Each row below holds a small network's activations on one input, seen along a few directions.
Each table varies a few parts of the input and shows all the possible inputs, shuffled.
A made-up example of a description, with smaller parts first: ring(8) and (point or ring(11) or (values(3) and line(4))).
Shared parts are said once, and a part with two or three values counts as separate values.

Table:
r1: [ -7   1   2  25 -10  12  -6   1 -14 -11 -12  13   0   4  12   3   7   3
  11  10]
r2: [ -6   2  -8   6  -2   4 -21  10   1   0   6   3  -3   4  23  -5  15  -9
  13  -4]
r3: [ -2   5   2  29  -4  11 -18   2  -1   4 -11   1   1  17  12  -1   0  -1
   4   6]
r4: [-10  -4  -6  14  -9  10 -11   7 -11 -14  -1  11  -4  -4  18   1  16  -3
  18   1]
r5: [ -6   4  -2  23  -4   6 -21   2  11  16  -5  -3  -2  14  13  -6   7  -4
   2  -5]
r6: [ 31 -11  17 -96  34 -38  74 -23  11   5  23 -24   7 -31 -75   9 -48  14
 -45  -5]
r7: [ -8   0   0  23 -13   8  -3   3 -10 -12 -14  12  -1   5  14   1   6   2
   9   9]
r8: [ -6   7  -2  25 -11   9  -6   5 -14 -11 -13  11   1   1  10   4   9   3
   9   6]
r9: [ 30 -13  20 -96  33 -37  75 -27  10   5  27 -20   9 -33 -79   9 -47  16
 -46  -3]
r10: [ 28 -11  16 -95  29 -40  76 -25  12   6  24 -22  10 -35 -82   9 -45  16
 -48  -8]
r11: [ -2   4  -2  22   1   6 -22   4  10  13  -3  -3  -2  16  16  -5   9  -6
   4   1]
r12: [ -5   0 -11   8  -4   3 -21  12   4  -3   5   3  -2   4  23  -6  17 -12
  14  -4]
r13: [-11  -2 -10  15 -13   7 -10   8  -9 -13  -3   9  -4  -7  16   0  17  -3
  16  -4]
r14: [ -3  10   0  28  -7   9 -17   1  -2   7 -12  -1   2  14  12  -1  -1   1
   2   3]
r15: [-10  -5  -8  13 -13   6  -7   9  -7 -14  -3   9  -5  -3  21  -1  15  -4
  16   0]
r16: [ -2   5   1  22   3  10 -24   3   7  14  -1  -1  -2  16  14  -4   8  -5
   5   0]
r17: [ -9   1 -12   9  -9   2 -20  10   5   1   2   2  -3   2  19  -7  15 -10
  13 -10]
r18: [ -2   8   4  26  -3  11 -18   0  -4   7  -9   0   1  16  15   0  -2   1
   3   8]
Question: Changing only one part turns r7 into r1. The same change can be made to r15. Which row results?
Answer: r4
Question: What do these inputs look like to the network?
Answer: values(3) and (point or ring(5))
Question: Change only the values(3) part in r5. List by row number the other rows that result.
Answer: r11, r16
Question: List by row number the other rows that have the values(3) part in common with r5.
Answer: r8, r10, r13, r14, r17
Question: Change only the values(3) part in r18. List by row number the other rows that result.
Answer: r3, r14

Table:
r19: [ 14 -16   8 -52  27 -12  21 -11  19   8  24 -10   0  -5 -24  -5 -15  -8
  -9  -9]
r20: [-11   6   8  59 -13  18 -25   4  -4  10 -21  10  -7  22  19   1  14   7
   2  18]
r21: [ 16 -26  19 -31  15 -10  28 -19  12   0  11 -12   2   0 -32   0 -30   5
 -20  12]
r22: [-10  -2  -1  24   1  12 -34  15  16   8   3  14 -10  27  37 -15  28 -20
  20  -4]
r23: [ 15   5  -4 -43  13 -23  23  -5  16  14  21 -22   7 -16 -27  -1 -13   3
 -22 -20]
r24: [-13  11 -17  32 -11  10 -47  16   5  15   1  -8  -7   9  35  -6  23  -8
  14 -12]
r25: [ 15  -2  20 -21  16  -9  35 -20   2   9  -3  -7   6  -5 -45   9 -28  15
 -28  10]
r26: [-20 -12 -23 -23 -33  -4  45  25 -62 -91  -2  48  -6 -64  12  19  37   7
  39   9]
r27: [ -9 -10   7  41  -7  20 -36   0   2   1  -9  14  -2  30  28  -8   8 -10
  17  17]
r28: [ 11  12  -4 -29   5 -16  26 -17   3  13  -4 -25  13 -15 -34   6 -31  10
 -23 -15]
r29: [ -9  34 -12  42 -12  13 -36  11  -9  14 -21  -3   5  17  31   0   7  -2
  10  -6]
Question: What do these inputs look like to the network?
Answer: point or (values(2) and ring(5))
Question: Change only the values(2) part in r22. List by row number the other rows that result.
Answer: r19

Table:
r30: [ 21   2  13 -35  30 -20   4 -19  46  55  14 -40   4  19 -38  -9 -37  -2
 -41 -16]
r31: [ 24  -4  26 -45  25 -21  58 -28   6  11   0 -11  10  -8 -64   9 -43  18
 -42  12]
r32: [-13  15   7  84 -17  28 -50   1   2  23 -33   4  -1  44  33  -5   7   1
   7  13]
r33: [-12   3 -13  27 -13  15 -30  14 -11 -14  -1  14  -2   3  33  -3  25 -10
  27  -2]
r34: [ -5 -18 -15 -50 -11 -12  49  11 -35 -62  15  22  -4 -55  -5  12  16   4
  21  -1]
r35: [  5 -15   4 -61  -6 -21  78  -4 -54 -67   3  26   4 -63 -45  27 -11  25
  -6  25]
r36: [ -7  -7 -17 -21  -3  -4   0  13   1 -15  18   4  -6 -16  21  -5  23 -12
  20 -16]
r37: [-30  -1 -11  74 -42  34 -23  21 -52 -56 -29  45  -7  -6  54  10  43   5
  48  27]
r38: [ -2  22  19  89   1  29 -63 -10  30  61 -32 -15   3  71  23 -13 -12  -2
 -10   8]
r39: [-19   8  -2  77 -26  32 -39  10 -25 -16 -29  25  -2  22  44   2  22   1
  29  21]
r40: [  4  13   7  40  13  10 -53  -3  47  61  -5 -22   1  55  12 -20  -5 -16
 -12 -14]
r41: [ -6   8  -3  36  -1  14 -38   3  17  26  -5  -6  -2  26  22 -10  11  -9
   7 -10]
r42: [  2   0  -8 -18  10  -8 -16   6  28  23  18 -15  -3   9  10 -13   5 -16
  -1 -22]
r43: [ 11   5   3 -11  26  -6 -29  -6  53  62  17 -37  -3  32  -1 -18 -11 -15
 -20 -26]
r44: [-23  -5 -25  23 -31  14 -16  28 -39 -55   0  33  -7 -26  43   6  44  -6
  45   4]
r45: [-16 -13 -29 -31 -19  -5   7  27 -31 -55  23  22  -9 -46  30   5  39  -8
  37  -8]
r46: [ 12  -3   3 -41  15 -19  18 -10  18  18  13 -21   3  -7 -28  -2 -21   0
 -22 -11]
r47: [ 36   6  35 -42  39 -23  42 -38  29  49   1 -35  14  15 -75   4 -64  18
 -63   7]
r48: [ 15  -9  15 -51  10 -20  71 -18 -22 -27   0   8   7 -34 -53  17 -26  21
 -22  17]
r49: [  3  -8  -8 -47   0 -17  31   1 -10 -21  14  -2   0 -33 -17   6  -4   3
  -2  -7]
Question: What do these inputs look like to the network?
Answer: line(4) and line(5)
Question: Changing only the line(5) part turns r31 into r46. The same change can be made to r48. Which row results?
Answer: r49
Question: A walk changes only the line(5) part. It starts at r38 and steps to r40. List the rest of the walk in order.
Answer: r43, r30, r47
Question: A walk changes only the line(4) part. It starts at r38 and steps to r32. List the rest of the walk in order.
Answer: r39, r37

Table:
r50: [-23  17  -6  95 -26  40 -63  23 -20 -11 -26  31  -5  32  59  -3  40  -8
  39  12]
r51: [ -2   4  -8 -20 -18 -14  44   6 -32 -37  -7   8   2 -38 -11  15   0  17
  -3   5]
r52: [ -4 -14  -9 -42  -2 -10  22  -7 -14 -22  10   3   1 -28  -2   3  -3  -1
  10   0]
r53: [  6   2 -18 -38  -8 -16  31  18 -21 -43  16   8   6 -40 -11   9   8   1
   7 -12]
r54: [-32  -2 -22  78 -30  37 -70  24  -5 -11 -10  21 -12  19  66 -11  51 -20
  52  -9]
r55: [ 10  20   4 -13  26  -8 -21  -5  35  57   3 -29   0  25  -8 -10 -15  -8
 -23 -17]
r56: [  5 -19   2 -26  10  -3  19  -7  10  -8  17  -2  -2  -9  -9  -3  -1  -5
   3  -8]
r57: [  9  24  16   7  24  -2 -14 -15  25  60 -13 -24   1  30 -18  -2 -23   6
 -32   0]
r58: [ 11  -7   9 -16  18 -10  -5  -2  28  24  20 -11  -2  11 -18  -8  -4  -6
 -18  -6]
r59: [  4  -8  14 -13   4  -5  31 -10  -3  -4  -6   0  -3   0  -5   4 -14  10
 -11  16]
r60: [  7  -9  15   3   7  -5   1 -17  21  22  -7  -6   5  18 -31  -5 -22   0
 -21   5]
r61: [  8  -6   4 -16  -4  -4  27  -8 -23 -27   3   0   8 -19 -11  11 -17  13
  -3  14]
Question: Changing only one part turns r53 into r51. The same change can be made to r52. Which row results?
Answer: r61
Question: What do these inputs look like to the network?
Answer: values(2) and (point or line(5))
